Each row below is a small network's average activation on inputs in which a field has the value named, seen along a few directions.
Related values have similar rows: they may be neighbours, one step apart, or belong to one group.
In the rows, zero is written as 500.
Strong random noise was added to every row along 11 fixed directions; ignore it. To show where, here is one row again and again, with new noise each time:
[623 675 425 514 344 822 497 890 388 524 461 734 425 179 299 480 733 483
 599 586 360 318 428]
[605 596 347 612 323 789 405 787 461 423 298 613 395 441 404 408 686 490
 531 776 705 347 459]
[492 337 295 571 590 724 332 698 591 444 281 482 323 652 573 339 812 449
 677 610 711 285 387]
[488 373 321 768 620 486 436 326 523 433 714 405 555 307 654 818 506 427
 589 228 508 692 509]
[523 554 565 561 600 616 528 507 218 501 508 415 566 615 360 589 651 519
 615 542 691 511 544]
[429 392 536 361 509 512 432 456 514 416 418 593 487 296 430 295 691 645
 508 519 445 400 623]
[551 269 178 427 742 524 528 529 380 559 726 230 338 700 338 594 582 336
 783 264 558 374 457]
[443 364 245 455 767 314 561 382 523 456 608 612 462 345 580 348 528 652
 681 371 422 520 666]
[402 483 408 647 333 587 400 248 548 475 484 600 507 280 428 533 576 734
 207 789 837 740 868]
[149 577 789 373 699 277 775 305 264 473 550 507 650 395 424 447 574 642
 508 423 290 657 700]
[489 608 348 638 849 519 544 635 605 607 760 542 523 852 691 674 555 278
 649 501 397 532 204]
[677 596 136 643 528 432 562 766 456 268 605 567 496 383 561 511 375 291
 745 492 388 393 287]
[666 655 633 605  28 467 527 548 278  86 253 289 601 214 403 601 218 398
 483 340 488 423 425]


Values of NAK:
susa: [503 572 354 562 396 588 574 635 451 489 650 501 435 391 495 555 488 364
 543 560 438 468 474]
sufet: [647 847 821 636 111 676 564 865 229 434  69 443 507 584 367 553 396 427
 481 517 508 346 271]
savus: [556 425 356 350 556 464 488 422 677 637 722 467 421 807 524 398 427 444
 420 678 626 543 546]
dode: [448 422 468 486 467 417 599 331 574 543 568 339 469 526 515 496 358 474
 376 514 559 638 651]
torub: [375 265 603 448 595 246 435 404 650 288 393 292 640 499 663 343 506 336
 477 546 425 472 358]
fiz: [524 452 137 860 135 809 358 525 576 453 443 378 356 259 459 775 476 463
 340 580 859 618 636]
relid: [504 532 529 674 360 531 410 512 541 541 675 533 539 407 451 735 467 317
 329 531 412 625 453]
gub: [960 264 887 494 719 847  56 312 297 830 429 588 622 481 429 546 928 903
 650 302 833 462 684]
pimod: [586 403 564 342 489 647 403 576 526 550 602 568 520 400 496 485 600 466
 651 386 367 377 387]
libiz: [533 343 522 617 208 960 216 586 411 479 432 387 444 237 320 711 782 439
 444 638 815 431 481]
danan: [630 467 440 404 412 480 519 490 379 628 541 524 450 479 294 554 359 579
 448 465 617 496 597]
ratu: [712 600 471 433 370 568 402 586 548 553 441 708 545 326 391 459 462 623
 424 692 592 444 519]
ramud: [647 751 537 566 465 506 642 587 332 629 636 453 569 497 333 711 360 494
 469 449 456 551 460]
lelu: [663 444 492 598 791 440 380 481 503 597 529 855 626 429 781 483 532 681
 709 379 453 579 476]
bib: [359 385 535 447 616 380 595 376 461 696 586 638 481 409 484 462 565 591
 426 552 423 673 764]
Each value of NAK is a pair of two hidden parts, and every pair occurs once (5 first parts, 3 second parts).
ramud and torub share the first part; ramud and susa share the second. Which value has the first part of susa and the second part of torub?
Answer: savus
bib and relid share the first part; bib and dode share the second. Which value has the first part of dode and the second part of relid?
Answer: fiz

Values of LALES:
rusa: [219 637 539 353 587 357 727 517 498 541 603 316 439 867 377 471 428 360
 406 621 372 485 421]
rebu: [492 460 594 306 498 442 616 493 456 640 289 605 407 463 449 295 420 747
 577 313 424 424 688]
kamo: [715 541 265 499 438 680 505 705 648 609 615 469 348 438 536 649 410 327
 633 215 308 359 297]
borub: [417 333 413 629 494 582 449 427 425 414 273 431 400 329 603 487 620 633
 660 292 686 495 631]
tif: [485 491 521 413 488 260 458 387 681 374 394 550 503 670 688 330 282 589
 432 526 480 452 484]
sar: [482 514 467 617 311 463 508 544 595 380 341 506 442 263 583 516 399 483
 456 375 377 485 462]
vebuf: [576 528 441 545 347 540 566 581 490 615 264 472 332 408 460 499 378 603
 529 335 534 474 594]
vemo: [469 316 518 455 515 511 491 438 480 541 535 384 454 317 488 545 570 487
 599 222 369 526 556]
lisef: [450 454 536 612 648 589 513 601 313 530 420 530 478 455 554 558 685 478
 728 381 515 495 454]
mev: [281 426 289 578 757 429 592 511 600 562 550 545 448 545 640 452 640 521
 570 530 518 568 511]
tapep: [539 637 466 707 664 501 485 439 336 370 520 569 658 677 631 548 528 586
 584 721 805 622 506]
luno: [695 465 382 491 467 518 414 448 592 584 691 509 475 509 503 587 406 461
 476 462 466 519 500]
fepad: [645 492 507 614 402 480 367 470 552 357 577 682 675 240 553 485 474 479
 374 757 560 602 519]
bosiz: [667 406 593 435 352 209 415  99 584 416 571 371 635 347 522 563  96 650
 295 187 452 618 678]
duf: [535 771 417 568 600 471 699 560 429 515 431 579 504 632 624 442 385 588
 628 520 545 556 523]
Each value of LALES is a pair of two hidden parts, and every pair occurs once (5 first parts, 3 second parts).
borub and mev share the first part; borub and tapep share the second. Which value has the first part of tapep and the second part of mev?
Answer: rusa
bosiz and vemo share the first part; bosiz and vebuf share the second. Which value has the first part of vebuf and the second part of vemo?
Answer: fepad
